A small network was shown many inputs. Here are its activations along a few directions, one row for each input.
Each table varies a few parts of the input and shows all the possible inputs, shuffled.
Descriptions start from the smaller parts, as in this example, which fits no table here: one of 8 places around a ring, together with either a single point or one of 11 places around a ring or (one of 2 separate values, together with one of 6 places along a line).
Shared parts are said once, and a part with two or three values counts as separate values.
(in the rows, 128 means zero)

Other details of the inputs shift rows strongly along two fixed directions, in all tables alike. That doesn't count.

A family of inputs:
x1: [130 141 127 125 108 181 132 174 146 111 137 136 150 175 139]
x2: [135 144 125 118 102 189 132 166 143 123 145 142 152 167 133]
x3: [141 118 143 130 122  85 131 133 123 176 126 125  88 100 143]
x4: [130 137 139 126 105 167 150 165 161  96 142 158 159 159 138]
x5: [128  98 145 128 121  85 121 133 118 161 131 106  85 115 152]
x6: [120 117 136 130 112 130 137 155 139 117 148 138 137 144 130]
x7: [136 150 129 115 108 168 144 166 158 110 148 162 167 149 135]
x8: [127 137 117 113 105 178 126 168 142 116 158 141 168 163 133]
x9: [171 109 145 140 154  85 117 117 129 164 159  97 114  94 135]
x10: [ 77 148  79 117 159 146 107  28  77  91  62 123 131 110  79]
x11: [ 77 158  82 109 164 130 112  28  87  79  71 132 135 101  77]
x12: [171 106 148 150 150  90 122 118 125 169 153  99 111  97 129]
x13: [121  96 133 140 126  78 118 145 112 166 129 107 100 114 142]
x14: [109 156 110 122 136 154 136  91 121  99  93 153 146 121 103]
x15: [ 70 137  87 117 160 139 109  27  83  71  62 118 126 118  89]
x16: [166 104 150 156 155  82 121 126 129 157 144  93 109 105 134]
x17: [135 111 135 117 124  86 114 134 115 175 137 110  93 105 149]
x18: [135 142 138 121 104 175 145 163 159 100 140 149 145 167 143]
x19: [127 105 136 136 122  76 128 139 115 173 140 124 104  99 127]
x20: [136 116 145 136 127  78 131 141 127 164 117 119  86 109 149]
x21: [139 138 122 137 163 160 122  72 129  76 118 112 150 134 103]
x22: [122 138 126 133 109 165 141 178 149 104 146 148 163 167 124]
x23: [131 145 133 132 111 166 149 174 158 104 134 158 162 159 135]
x24: [141 121 140 120 125  80 126 132 126 171 132 123  91  98 150]
Description of these inputs: one of 4 places along a line, together with either a single point or one of 5 places around a ring.
Q: Changing only the place on the line of 4 turns x22 into x11. The same change can be made to x13. Which row results?
A: x8
Q: A walk changes only the place on the ring of 5. It starts at x6 and steps to x4. List the rest of the walk in order.
A: x18, x5, x15
Q: Change only the place on the line of 4 in x9. List by row number the other rows that result.
A: x12, x16, x21
Q: List by row number the other rows that have the place on the line of 4 in common with x12.
A: x2, x3, x10, x14, x19

A family of inputs:
x25: [126 158 119 131 104 178 155 152 149 115 122 176 162 146 116]
x26: [126 131 131 133 119 162 150 143 155  81 148 161 181 146 115]
x27: [ 76 132 114  86  72 182 130 159 128  97 121 153 131 181 150]
x28: [111 151 107 130 149  95 127  96 111 135  72 133 105  99 123]
x29: [132 145 118 118 163  89 118  74 122 114 109 119 114  92 122]
x30: [127 142 126 129 133 157 139 154 159  74 138 145 177 156 132]
x31: [125 147 128 117 144 104 135  71 114 137  98 147 113  76 111]
x32: [ 53 119  98  88 101  98 115  94  83 140  98 149 101 103 120]
x33: [148  78 160 158 102  75 133 204 129 202 184 116 111 120 139]
x34: [162  76 156 149 126  69 116 199 139 184 193  91 122 123 167]
x35: [115 157 123 134 124 158 146 171 152  87 120 154 161 163 121]
x36: [113 145 129 139 110 164 157 159 149  94 130 170 165 153 105]
x37: [120 146 113 137 128 174 124 168 134 101 135 127 168 173 113]
x38: [136 133 106 120 170 106  98  71 104 128 126  91 121 103 114]
x39: [105 110 124 148 149 112 114  87  96 121  91  95  97 126 108]
x40: [179 104 186 132 105  83 146 184 158 191 160 126  81 113 184]
x41: [114 135 124 137 139 108 135  83 112 128  67 128  87 111 128]
x42: [103  93 139  96  71  65 119 221 126 200 164 133  88 126 188]
x43: [184  92 175 134 110 100 124 182 141 205 175  99  88 122 175]
x44: [133 115 131 139 128 187 124 138 143  81 150 113 164 176 128]
x45: [147 152 129 118 118 172 146 130 160  92 159 161 171 140 115]
x46: [117 140 140 141 114 172 154 156 154  80 115 148 143 174 126]
x47: [129 126 143 136 123 170 146 140 162  67 133 140 158 167 136]
x48: [134 128 135 125 153 103 125  60 124 106 105 114  96 104 127]
x49: [128 158 122 112 158  99 124  82 117 131  87 132 109  86 127]
x50: [131 147 108 133 108 193 133 150 132 128 137 148 169 157 107]
x51: [179  98 164 131 106  92 129 184 137 219 190 119 111 100 154]
x52: [136 141 119 135 112 201 128 148 136 114 121 128 145 177 128]
x53: [116 140  97 132 153 111 105  94  94 149  87 106 112 109 114]
x54: [138 116 123 127 160 120 104  58 107 121 122  87 101 114 119]
x55: [133 146 111 113 163 115 103  80 100 145 102 104 115  96 118]
x56: [112 102 115 140 155 102 113  73  96 123 126 107 135  99  98]
x57: [134 122 112 124 155 111 110  60 101 135 137 106 125  93  97]
Q: What do these inputs look like to the network?
A: one of 3 separate values, together with either a single point or (one of 2 separate values, together with one of 5 places around a ring)
Q: Changing only the choice among 3 separate values turns x44 into x34. The same change can be made to x39. Which row results?
A: x37
Q: A walk changes only the place on the ring of 5. It starts at x51 and steps to x50. List the rest of the walk in order.
A: x33, x56, x57
Q: Change only the choice among 3 separate values in x53. List by row number the other rows that result.
A: x50, x52
